A small network was shown many inputs. Here are its activations along a few directions, one row for each input.
In each table, some parts of the input vary, and every possible input appears once, in random order.
A made-up example of a description, with smaller parts first: one of 4 places along a line, together with either a single point or one of 11 places around a ring or (one of 2 separate values, together with one of 8 places around a ring).
Shared parts are said once, and a part with two or three values counts as separate values.

Other details of the inputs shift rows strongly along two fixed directions, in all tables alike. That doesn't count.
To show where, the next rows are all for the same input, with only those details redrawn:
[  3 -30  36 -20  22 -43 -16  30  36   7  19]
[ 21  14 -24  38 -27 -31   4 -10   5  14 -13]
[ 20  15 -17  37 -24 -30   4 -13   8   9 -13]
[ 22  16 -21  41 -23 -28   2 -10   4   9 -14]
[ -2 -30  50  -4  56  -8 -16  55 -14  -3  35]
[ 18  14 -21  36 -28 -31   2 -12   9  11 -14]
[ 17  14   8  63  31  35   7  30 -84  -9  15]
[  1 -30  33 -17  22 -42 -16  31  41  10  19]

Table:
R1: [-46  13 -52  19  -8  13  -6 -45  29  -2 -31]
R2: [ -1 -32  47  -7  53 -12 -17  56 -15   0  35]
R3: [-17  22 -27 -17 -36 -14  39 -34   5 -10 -34]
R4: [-20  45 -35 -28 -42  42   2 -46  39  20 -14]
R5: [ 35  24  -4  -4 -29 -38  34 -17 -15  -7 -32]
R6: [ 13  30  -2   5   1   3  29   5 -68 -17 -14]
R7: [-38  11 -49  27 -15 -10  -3 -43  26   7 -12]
R8: [ -6  15 -20  47  14  17  -9   8 -61   0   6]
R9: [   0  -16   -7   66   29  101  -24   25 -114  -63   26]
R10: [-29  -9  33 -74   2  17 -13 -19  56  16  28]
R11: [ 24  27  -6 -11 -48  12  -4 -44   7  34  -5]
R12: [ 30 -26  81 -40  32  35  -5  28 -21  29  43]
R13: [  8 -64 -19 -73   8  17  -8  15  75 -38  -1]
R14: [-51 -25  17 -83   8  -4  13  12  52 -17 -28]
Q: What do these inputs look like to the network?
A: either one of 2 separate values or (one of 3 separate values, together with one of 4 places along a line)
Q: Change only the choice among 3 separate values in R3. List by row number the other rows that result.
A: R7, R10

Table:
R15: [ 16  15 -18  18 -19  -2   7 -12 -10   4 -12]
R16: [ -4  -6   9 -14   5  -2   2   2   6  -1   4]
R17: [  0  -7  12  -5   3 -12  -2   9   4   2   4]
R18: [  0  -1  -2  11   4   8   4   4 -16  -6   0]
R19: [  3  10 -19  14 -18  -6   3 -15  -2  -2 -13]
R20: [ -3   4   1   4   0   9   2   3 -10  -4  -1]
R21: [  2  10 -14   6 -12   2   1  -9   6   3  -8]
R22: [-1  4 -2  2  2  9  3  4 -5 -4  0]
R23: [  0  -1  -2  13   7   9   0   2 -15  -4  -1]
R24: [ -4  -9   8 -13   3   3  -3  -1   6   3   6]
R25: [ 14  15 -18  20 -18  -2  10 -10  -9   4 -12]
R26: [ -3  -7   7 -10   6   3  -3   6  10  -1   2]
R27: [ -3  -5   6 -13   6   1  -4   6   8  -3   3]
R28: [ -3 -10   3  -6   5  -1  -8   3  10  -1   9]
R29: [ 1  2  1  0 -1  9  1  0 -6 -4 -2]
R30: [  3  -8  10  -7   3 -10  -1   9   4   2   3]
R31: [  2  11 -13   6 -17  -1   1 -14   4   0 -12]
R32: [ 2 -8 10 -4  5 -5 -5  4  8  3 13]
R33: [ -1   7 -16  12 -13  -8   3 -11   4  -1  -8]
R34: [ 5 -8 11 -7  3 -6 -6  3  7  1 11]
R35: [ 1  3  0  3  1 11  4  3 -7 -5  0]
R36: [  3   8   5  16   7   4   1   5 -18   2   4]
R37: [  0   7 -15  15 -12  -5   1 -13   1   1 -10]
R38: [ -3 -10   3  -4  10  -2  -3   5   7  -1   2]
R39: [ -2 -11   4  -8   6  -2  -7   2   9  -4   8]
R40: [  2  -6  12  -8   3 -11  -5   7   3   1   4]
R41: [  2   8 -15   7 -19   3  -2 -13   8   5  -8]
R42: [-8 -8  4 -5  9 -7 -6  6  9  0  5]
R43: [ 1  1 -2  1 -3  9 -3 -3 -1 -1  0]
R44: [  5  14 -18  11 -16   4   9 -17  -2   5 -11]
R45: [-3  4 -1 -1  1  5  1 -2 -9  1  1]
R46: [  9  14 -12  15 -18 -10   3 -13  -2   3  -9]
R47: [  0  14 -16   7 -18  -4   7 -16   2   3  -9]
R48: [  0   7 -18   7 -21   0   2 -18   5   9  -8]
R49: [  4   9 -18  10 -12  -4   3 -11   1  -2  -9]
R50: [ -5  -4   5 -12   7   0  -1   4   8   4   4]
R51: [-4 -6  9 -9  5  2 -4  4  9 -1  2]
R52: [-7 -4  6 -9  5 -1 -7  6  9  1  4]
R53: [ -1  -6  12  -5   5 -12  -2   9   7   2   6]
R54: [ -6  -6  10 -11   5   0  -7   6  10  -1   3]
R55: [ -5  -6   9 -14   6  -2  -2   1   4   0   3]
R56: [ -3  -6   7 -15   5  -1   3   3   7   0   4]
R57: [  2   0  -3   8   3   7   1   2 -15  -6  -1]
R58: [ -7  -6   9 -13   5  -2   0   3   5  -1   4]
R59: [ 2 -5  8 -6  6 -9  0  9  7  2  4]
R60: [ -4  -5   5 -15   6  -1   0   2   6   1   4]
R61: [ -2  -7   7 -16   6   0   1   2   5   0   3]
R62: [ -4   7  -1   4   3   7   1  -1 -10   3   2]
R63: [ 3 -7  9 -4  8 -6 -2  7  6  5  3]
R64: [ 16  17 -19  21 -23  -3   7 -14 -13   3 -14]
R65: [ -7  -4   6 -10   3  -2  -4   6   8  -2   3]
R66: [ -5  -4   7 -11   5   0  -6   5   6  -2   3]
R67: [ -7  -5  10 -11   7  -1  -3   2   7   2   4]
R68: [ -7 -10   6  -5   5  -7  -2   7   6  -4   3]
R69: [ -3 -11   4  -8   8  -4  -1   7   8  -3   3]
R70: [  4  15 -17  14 -18   3   8 -20  -3   4 -13]
R71: [  3  15 -18   7 -16   0  10 -15   0   3 -10]
R72: [ -4  -7   9 -11   3   1  -1   5   8  -4   2]
R73: [   6    9   15   44   55   73   10   41 -114  -22   24]
R74: [  5  10 -14   6 -14   4   5 -12   1  -2 -11]
R75: [  0  -6  13  -3   7 -10  -4   7   6   4   4]
R76: [ 1 -5  9 -4  9 -8 -3  7  8  5  4]
R77: [-6 -7  4 -8  7 -7 -6  5  6 -3  4]
R78: [ 4 -5  9 -8  6 -9 -3  7  5  1  4]
R79: [  8   6   2  18   4   8   3   3 -22   2   0]
R80: [-5 -8  2 -7  8 -5 -1  7  8 -3  4]
R81: [ -3  -8  10 -16   6  -1  -1   1   4  -1   3]
R82: [  2   8 -18  13  -9  -3   2 -10   3   2  -9]
Q: The inputs of R28 and R32 match in every part but one. If R37 is changed in the same way as R28 into R32, which row does it become?
A: R75
Q: What do these inputs look like to the network?
A: one of 4 places along a line, together with either one of 2 separate values or (one of 3 separate values, together with one of 5 places around a ring)
Q: Change only the place on the line of 4 in R69. List by row number the other rows that result.
A: R25, R35, R56
Q: Start at R38 and move only the place on the ring of 5, one step at a time. The first step leads to R82. Which rows follow, in order?
A: R42, R37, R23
Q: Change only the choice among 3 separate values in R44. List by row number the other rows that result.
A: R56, R61

Table:
R83: [ 17 -12   2 -31  -3 -21  -2   5  21  -3   6]
R84: [ 10  -6   1 -10  16  32  13  13 -39 -11  16]
R85: [-11   0  13  10  32  59 -13  17 -44  -1  23]
R86: [-15  -2   5  12  33  60  -6  24 -40  -9  11]
R87: [ 12  25 -26  27 -46 -19   2 -22   7   2 -17]
R88: [-11   0   4   7  19  51 -12  12 -27  -2  11]
R89: [ 32  21 -42  29 -46 -15   7 -27  12  -2 -10]
R90: [ 20  29 -33  41 -42  -9   8 -24  15   8 -27]
R91: [-28 -50  51 -90  10 -39 -19   9  81  -2  17]
R92: [ 18  15 -47  46 -44 -27  12 -38  20   8 -41]
R93: [-26 -46  36 -83   2 -43 -12   4  84  -3   6]
R94: [ 18  22 -31  35 -34 -10  11 -17  15   1 -28]
R95: [  3  13  25   8  38  25   6  27 -62   5  22]
R96: [  9  24 -26  30 -35 -14   8 -14  -1  -5 -19]
R97: [-28 -16   1 -37  14 -14 -13  -2  54  -1   6]
R98: [ 13   9  24   6  18  24   0  15 -40   7  11]
R99: [-14 -36  14 -58  17 -12 -23  11  61   6  15]
R100: [  3  11  12  20  21  13  -1  22 -34   7  25]
R101: [-27 -50  37 -85  13 -35  -9  12  76 -12   9]
R102: [ 10  25 -52  45 -43 -37  12 -40  13  15 -33]
R103: [-25 -35  34 -74  10 -39  -8   0  79  13  14]
R104: [  7   2  16   9  30  29  11  30 -46  -9  -3]
R105: [ 24  30 -45  50 -64 -24   0 -57  15  21 -30]
R106: [ -2  -4   8 -21  -1 -20   3  10   9 -11 -12]
R107: [ -2  -9   4  25  35   2   7  23 -39  -8   7]
R108: [  5   8  32   6  30  27   2  26 -68  -7  20]
R109: [ -8 -51  33 -87  10 -36 -13   7  87  11  14]
R110: [ 35  21 -44  46 -43 -23   6 -45  13   8 -27]
R111: [ 13  35 -36  38 -39 -18  10 -24   7  15 -16]
R112: [-20   7  13  10  46  52  -7  19 -52  -5  31]
R113: [-21 -23  -2 -33   6   6 -11   6  43  -4  -3]
R114: [  0   7  17   9  44  23  14  38 -58 -10   8]
R115: [-27 -15  -5 -32  15 -11  -7  -1  45  -8   2]
R116: [ -6   1  30  -1  29  45   6  14 -61 -12  22]
R117: [ 34  25 -34  33 -37 -13   5 -28  16   7 -18]
R118: [ 10  31 -36  39 -31 -17  14 -17   5  10 -18]
R119: [-20   0  14   6  34  55 -11  19 -57 -25  18]
R120: [  1 -11  21 -26   6 -16  -5  13  26   8  -6]
R121: [ 31  13 -48  37 -48 -22   9 -38   8  -1 -17]
R122: [ -5 -14  22 -45 -11 -41 -10   0  44   4  -2]
R123: [ 10  21 -30  29 -33 -15  11 -12   0 -12 -23]
R124: [ 12  17 -42  36 -60 -36   2 -47  11   8 -31]
R125: [-20  -4  -3  -1  22  38  -2  13 -33 -32   1]
R126: [ 14  31 -47  42 -56 -35   5 -50  13  24 -24]
R127: [-13 -35  -2 -59  -1 -19 -19   5  60   0  15]
R128: [  1   7  17   3  17  14   6  23 -44 -12   1]
R129: [-28 -20   7 -47   9 -21 -20  -7  65   6  11]
R130: [ 10   6  24   7  19  24   1  19 -38   3   6]
R131: [ -8  -6  14 -30  11 -30   1  12  27  10  -1]
R132: [ 13  29 -50  46 -51 -31   8 -45   9  19 -29]
R133: [ -4  -8  18   2  36  56  16  27 -53 -12   9]
R134: [-31 -45  40 -83  23 -40  -9  13  84   9  16]
R135: [  2  -8  19  20  14   7  -9  12 -47  -3  18]
R136: [ 19  23 -39  48 -51 -19   2 -44  12  16 -29]
R137: [ 12   5  22  22  16  23  -8  20 -31   4  21]
R138: [ 18  20 -43  52 -44 -19   8 -38   9  12 -34]
R139: [ -3  -3  13   1  17  42  12  13 -32  -2   4]
R140: [  9   4  19  23  18  24  -5  23 -28   0  15]
R141: [  4   5  27  20  27  27  -6  32 -59  -9  29]
R142: [-11   0  15   3  44  42  20  23 -54 -15  14]
R143: [ -9   6  26   3  39  43  11  16 -58   1  27]
R144: [ -4  -2  15 -28   3 -28  -1   6  24  14   1]
R145: [-16 -42  45 -75   9 -23 -17   4  73  18  18]
R146: [  0 -10   3  29  23   8   4  19 -55 -20   0]
R147: [  0   0  19   0  15  42   7   9 -34   1   8]
R148: [-21   0   4   7  30  50  -5  17 -49 -29   9]
R149: [  9  15 -44  38 -51 -34   7 -40   8   2 -35]
R150: [ 24   3  14   3  24  20   4  19 -37  -3   6]
R151: [-29 -27  16 -53  -1 -17 -28  -6  58  -4  11]
R152: [ 11  27 -39  34 -30 -21  16 -17  11   3 -22]
Q: What do these inputs look like to the network?
A: one of 5 places along a line, together with either one of 2 separate values or (one of 3 separate values, together with one of 4 places along a line)
Q: The inputs of R135 and R141 match in every part but the place on the line of 5. If R126 is changed in the same way as R135 into R141, which row does it become?
A: R100
Q: The inputs of R111 and R129 match in every part but the place on the line of 5. If R117 is changed in the same way as R111 into R129, which row does it become?
A: R99
Q: Change only the choice among 2 separate values in R99. List by row number the other rows that result.
A: R127
Q: Start at R113 and move only the place on the line of 5, one step at a time. The first step leads to R133. Which rows follow, in order?
A: R104, R94, R92
Q: Change only the place on the line of 4 in R101. List by row number the other rows that result.
A: R91, R93, R116
Q: Change only the choice among 2 separate values in R150. List by row number the other rows that result.
A: R83

Table:
R153: [-32 -10  35  -1  43  47  -1  21 -23   5  16]
R154: [ 17   0  -8 -28 -39 -25   4 -15  37  -7 -21]
R155: [ -1  23 -40  44 -32  15   0 -34 -36 -19 -10]
R156: [-38 -33  28 -74  38 -17 -14  27  38 -18   9]
R157: [ 30  16 -34  61 -30   4 -10 -25 -30  15  -6]
R158: [  7  32 -31  62 -14 -42  27  -2 -22   0 -27]
R159: [-19  25 -55  33 -16  30   3 -28 -28 -16 -15]
R160: [-20 -23  17   7  59  68 -12  30 -39  -8  38]
R161: [-18   1  60  -5  37  42  -9  31 -57  -7  35]
R162: [ 11   0   8  -3 -39 -58 -15 -31  41  31 -21]
R163: [ 18  -6  30  -3  23  48  -7  27 -41 -22  30]
R164: [-15 -14  22  32  54  -9 -13  45 -35 -13  30]
R165: [ 33 -26  39  14  43  36  -9  45 -49 -11  33]
R166: [-12  16  -7 -50 -30  -7  12 -30  32  21 -14]
R167: [  6  33 -36  13 -25  35  18 -11 -33 -17 -31]
R168: [-24 -18  19  -4  46  61 -15  34 -37  -9  36]
R169: [ 34  33 -31  55 -30 -19  28   7 -18   2 -31]
R170: [ 19  39  -8   5 -30  29  27 -30 -50   8  -6]
R171: [-32  11  32  -7  29  55  -4  20 -45   1  17]
R172: [ 51  39 -35  56 -26   2   9 -12 -16  10 -10]
R173: [ -2 -24  23  -8  59  70  -3  34 -30 -18  23]
R174: [  7 -20  -9  -6 -39 -87   4 -16  53  -3 -26]
R175: [-46 -52  26 -68  44 -26 -12  29  59 -20   0]
R176: [ 32  54 -21  30 -11  -7  38 -18 -35  33  -3]
R177: [ 28   5   2 -20 -33 -38  17 -34  22  31 -11]
R178: [-14   6  18 -23  38  54  22  13 -40   7  14]
R179: [-22 -56  32 -75  39 -12  -9  38  67 -15  -2]
R180: [ 33 -14 -11  -8 -51 -62  12 -17  49   8 -30]
R181: [-20  14 -63  51  -7  30  10 -32 -22 -17 -17]
R182: [-19 -33  14 -72 -15 -63 -16 -10  76 -15  -2]
R183: [ 13  60 -14  70 -24 -18   7 -23 -25  31 -21]
R184: [ -8 -23   4 -69 -17 -23 -16 -12  96   3  -2]
R185: [ 12   8 -25  23 -28 -45 -23 -11  55  29  -1]
R186: [  8 -16 -22  18 -34 -60 -16 -32  38   2 -13]
R187: [-19 -47  41 -54  19  -9 -34  22  46   0  41]
Q: What do these inputs look like to the network?
A: one of 5 places along a line, together with either one of 2 separate values or one of 5 places around a ring
Q: The inputs of R161 and R183 match in every part but the place on the line of 5. If R170 is changed in the same way as R161 into R183, which row does it become?
A: R176
Q: Change only the choice among 2 separate values in R178. List by row number the other rows that result.
A: R153
Q: List by row number the other rows that have the place on the line of 5 in common with R157.
A: R162, R165, R174, R177, R180, R186

Table:
R188: [   3   20    9   40   57  100   31   43 -115  -17   13]
R189: [ 18  25  -4  18 -22   2   0 -24  -2  21   5]
R190: [ 29  14 -12  -5 -41 -13   5 -33  25  29  -7]
R191: [-30 -39  14 -23  16 -19 -28  14  28  -4  14]
R192: [  8  15 -27  26 -23 -42   8 -16  25  -1 -27]
R193: [ 22  16 -20   8 -21 -23  18 -13  -3  -8 -32]
R194: [-37 -40  59 -68  48  11 -41  37  16 -13  34]
R195: [ -8   3 -18 -31 -47  -5  -7 -40  41  -7 -19]
R196: [  2 -45  69 -41  65  21 -15  67 -18 -17  45]
R197: [ -1  29 -21  -1 -44 -46  18 -38  22  21 -22]
R198: [ 26  22 -29  58  -4  18   0   8 -40  -1   1]
R199: [ 17  15  -9  48 -16  -2  -6 -11  -9  18  -4]
R200: [-42 -35  41 -60  72  30  -6  50  36   2  33]
R201: [ 16  13 -23  41  -4  48  12  -4 -63 -26  -8]
R202: [ -7 -10 -54  14 -45 -42  -5 -48  68  -6 -22]
R203: [-29 -34  33 -59   6 -77 -19  10  79  12   9]
R204: [ 14  33  -7  35   1  39  31  -1 -87  -5 -10]
Q: What do these inputs look like to the network?
A: either one of 2 separate values or (one of 3 separate values, together with one of 5 places around a ring)
Q: Change only the choice among 3 separate values in R190. List by row number the other rows that result.
A: R195, R204
Q: Change only the choice among 3 separate values in R196. List by row number the other rows that result.
A: R193, R201
